These are the activations of a small neural network, seen along a few directions. Each row is one input.
In each table, some parts of the input vary, and every possible input appears once, in random order.
A made-up example of a description, with smaller parts first: one of 5 places around a ring, together with either a single point or (one of 2 separate values, together with one of 4 places along a line) or one of 9 places along a line.
Shared parts are said once, and a part with two or three values counts as separate values.
In the rows, 128 means zero.

Other details of the inputs vary at random and push rows far along three fixed directions, the same in every table; ignore that.

Rows:
x1: [ 77 120  94 132 129 143 133 157 174 145 124  93 118  97]
x2: [ 95 134 156 145 134 109 160 125 123 145 184 164 118 108]
x3: [104 148 153 136 123 115 147 121 109 162 185 155 103  89]
x4: [176 111 105  94  99 124 115 123 149  87  72 151 142 121]
x5: [ 93 135 167 141 135 109 137 128 119 148 176 165  99  98]
x6: [114 115  81 138 115 142 117 170 164 159 141  87 122  97]
x7: [194  90 115  67 131 122 126 144 154 102  83 147 156 130]
x8: [117 155 137 154 127 107 129 140 111 164 185 171 111 107]
x9: [106 143 150 158 139 102 119 148 123 151 176 181 107 116]
x10: [158  96 131  78 107 128 124 107 153  77  83 127 128 115]
x11: [154 167 181 174 163 119 127  86  33 138 144 138 146 216]
x12: [136 143 135 161 167 154  87 129  89 130  87  62 131 204]
x13: [123 147 143 154 125 109 129 143 109 165 187 166 109 102]
x14: [111 154 132 151 168 162 122 104  90 124  93  49 146 207]
x15: [ 98 137 159 143 124 111 149 122 112 160 177 163 112  94]
x16: [ 85 142 156 141 135 110 143 125 122 141 181 171 111 109]
x17: [184 112  99  88  96 131 124 120 146  86  91 140 142 120]
x18: [118 148 142 153 169 161 116 108  86 131  88  42 134 197]
x19: [ 87 143 160 141 137 107 137 126 122 147 174 170 102 103]
x20: [163  98 122  80  96 130 135 101 147  89  82 124 141 111]
x21: [111 155 125 149 156 164 122  98  83 134  91  50 150 201]
x22: [ 75 109  96 129 127 148 131 156 173 140 132  91 117 102]
x23: [103 111  86 147 118 142 115 175 165 158 125  99 124  99]
x24: [175 149 172  86 106  98 146  69  92  93 134 203 122 112]
x25: [154 114 115  80  99 131 132 102 147  87  72 136 137 111]
x26: [101 102  95 145 127 138 107 178 175 148 134  96 118 107]
x27: [172  91 123  53 134 128 143 122 151 101  83 132 152 119]
x28: [121 140 142 152 167 157 120 105  89 132  96  37 140 201]
x29: [115 154 133 154 125 110 135 138 112 159 192 172 121 112]
x30: [109 142 144 163 136 104 138 147 124 147 184 180 125 122]
x31: [169 109 110  93 108 126 108 128 157  72  80 154 139 130]
x32: [201 119 182 108 114  83 136  96 105  82 134 214 135 133]
x33: [149 176 179 174 163 119 122  86  33 137 142 142 148 217]
x34: [ 95 108  86 145 128 143 114 178 176 144 133 104 122 112]
x35: [198 127 181 110 115  86 132 100 102  81 127 220 129 129]
x36: [106 104  86 146 116 139 119 171 168 159 133  94 130 103]
x37: [ 80 111  88 131 116 150 143 150 166 151 132  89 130  98]
x38: [163 115 109  74  96 138 140 100 144  86  91 125 137 110]
x39: [ 83 130  80 122 115 153 136 148 164 150 137  87 123  93]
x40: [170 110 117  73  95 134 134 100 144  90  92 118 132 105]
x41: [100 109  84 149 127 141 126 178 177 145 134 102 130 112]
x42: [136 153 125 164 168 151 100 127  94 129  86  66 142 209]
Each input here is: one of 2 separate values, together with either a single point or (one of 4 places along a line, together with one of 5 places around a ring).
Question: The inputs of x8 and x24 match in every part but the choice among 2 separate values. If x6 is changed in the same way as x8 into x24, which row does it become?
Answer: x40
Question: The inputs of x32 and x28 match in every part but the choice among 2 separate values. If x31 is changed in the same way as x32 into x28, which row does it become?
Answer: x16
Question: Start at x19 and move only the place on the ring of 5, one step at a time. The first step leads to x16. Which rows follow, in order?
Answer: x22, x10, x5

Rows:
x43: [171 127 147 120 162 122 118 113 105 104  80 120 152 195]
x44: [157 153 163 112 124  98 131 100  87 129 173 195 111 112]
x45: [125 113  93 112 127 134 121 153 168 103  90 126 148 127]
x46: [129 117 108 102 104  96 156 151 160 150 180 204 131  57]
x47: [124 107 101 130 107 137 108 145 159 103  81 123 133 116]
x48: [181 133 131 119 126 136 123  89  84 101 107  97 149 181]
x49: [110 130 114  91  93 139 138  91 158 110  91  81 122  88]
x50: [ 73 119 105 177 135 143 122 188 148 206 161  87 117  96]
x51: [135 126  80 108 115 144 131 142 165 114  96 125 146 125]
x52: [130 103 100 124 111 139 117 142 169  88 105 111 137 123]
x53: [ 94 114 143  94 104 112 193 119 159 122 169 176 103  33]
x54: [139  94 108 127 118 129 110 149 164 117  81 117 127 119]
x55: [180 140 153 105 149 140 104 105  89 108  90 103 131 173]
x56: [168 124 183 126 120  93 148 112  98 124 181 190 128 121]
x57: [151 104  99  96 128 138 129 156 161 130  97 112 151 119]
x58: [ 92 164 132 193 149 145 130 126  91 162 175  89 125 177]
x59: [145 109  86 114  97 139 116 135 144 128  92 110 136 104]
x60: [150 137 184 124 143  88 124 115 106 117 160 200 103 126]
x61: [162 161 134 116 134 145 107  91  92  92  88 115 126 181]
x62: [ 99 137 152 193 173 129 121 141 101 165 170  85 121 180]
x63: [ 39 142 165 145 175 153 152  97  84 180 162  73 125 164]
x64: [ 47 140 100 169 147 143 108 184 159 167 165  98 100 106]
x65: [144 151 163 145 103 100 138  99  93 123 153 208 121 122]
Question: What is each input in this table made of?
Answer: either one of 3 separate values or (one of 4 separate values, together with one of 5 places around a ring)
Question: Change only the place on the ring of 5 in x47. List by row number the other rows that result.
Answer: x50, x54, x59, x65
Question: Start at x64 and move only the place on the ring of 5, one step at a time. The first step leads to x60. Which rows follow, in order?
Answer: x55, x44, x61

Rows:
x66: [148 141 120 129 143 156 112 119  98 139  97  63 133 165]
x67: [115 146 108 137 129 143 109 137 124 148 122  92 119 128]
x68: [175 161 209 187 150  72 110 117  66 111 175 227 115 174]
x69: [195 110 112  84 116 159 105  94 122  64  37  74 148 177]
x70: [112  91 118 108  96 105 152 150 182 136 157 169 116  48]
x71: [ 57 137 127 175 132 117 149 158 141 190 198 140 116  94]
x72: [ 94 185 116 194 178 171 107 126  60 182 124  30 133 210]
x73: [121 154 156 140 166 144 135  93  80 125 109  84 147 198]
x74: [ 58 104  90 128 139 158 134 176 189 162 134  62 111  87]
x75: [116 115 137  90 113 116 135 121 160 100 124 162 115  85]
x76: [140 165 215 147 140  84 134  72  53 124 171 210 113 151]
x77: [168 113  97  96 101 143 124 111 146  81  76 112 154 142]
x78: [107 113  96 120  85 115 142 153 180 123 162 184 115  57]
x79: [145 125 134 109 107 116 135 106 132  95 107 170 127 115]
x80: [133 118 119 108  95 116 122 127 154 104 134 165 117  92]
x81: [146 116 112  82 119 145 129 107 148  72  61 114 139 135]
x82: [162 153 209 144 136  85 151  76  49 128 193 203 129 153]
x83: [152 100 137  78 120 125 146 108 146  88  97 131 137 113]
x84: [ 95 110  96 135 135 159 117 152 158 149 101  55 122 125]
x85: [ 56 170 110 203 163 150 131 162 101 223 192  65 125 145]
x86: [202  98 123 105 131 131  95 134 126  83  49 133 163 176]
x87: [118 114  92 137 159 127 118 191 162 167 149 123 135 131]
x88: [128 107 112 106  92 104 151 154 167 150 175 176 117  40]
Question: What is each input in this table made of?
Answer: either one of 3 separate values or (one of 4 places along a line, together with one of 5 places around a ring)
Question: Change only the place on the ring of 5 in x81. List by row number the other rows that result.
Answer: x73, x74, x75, x83
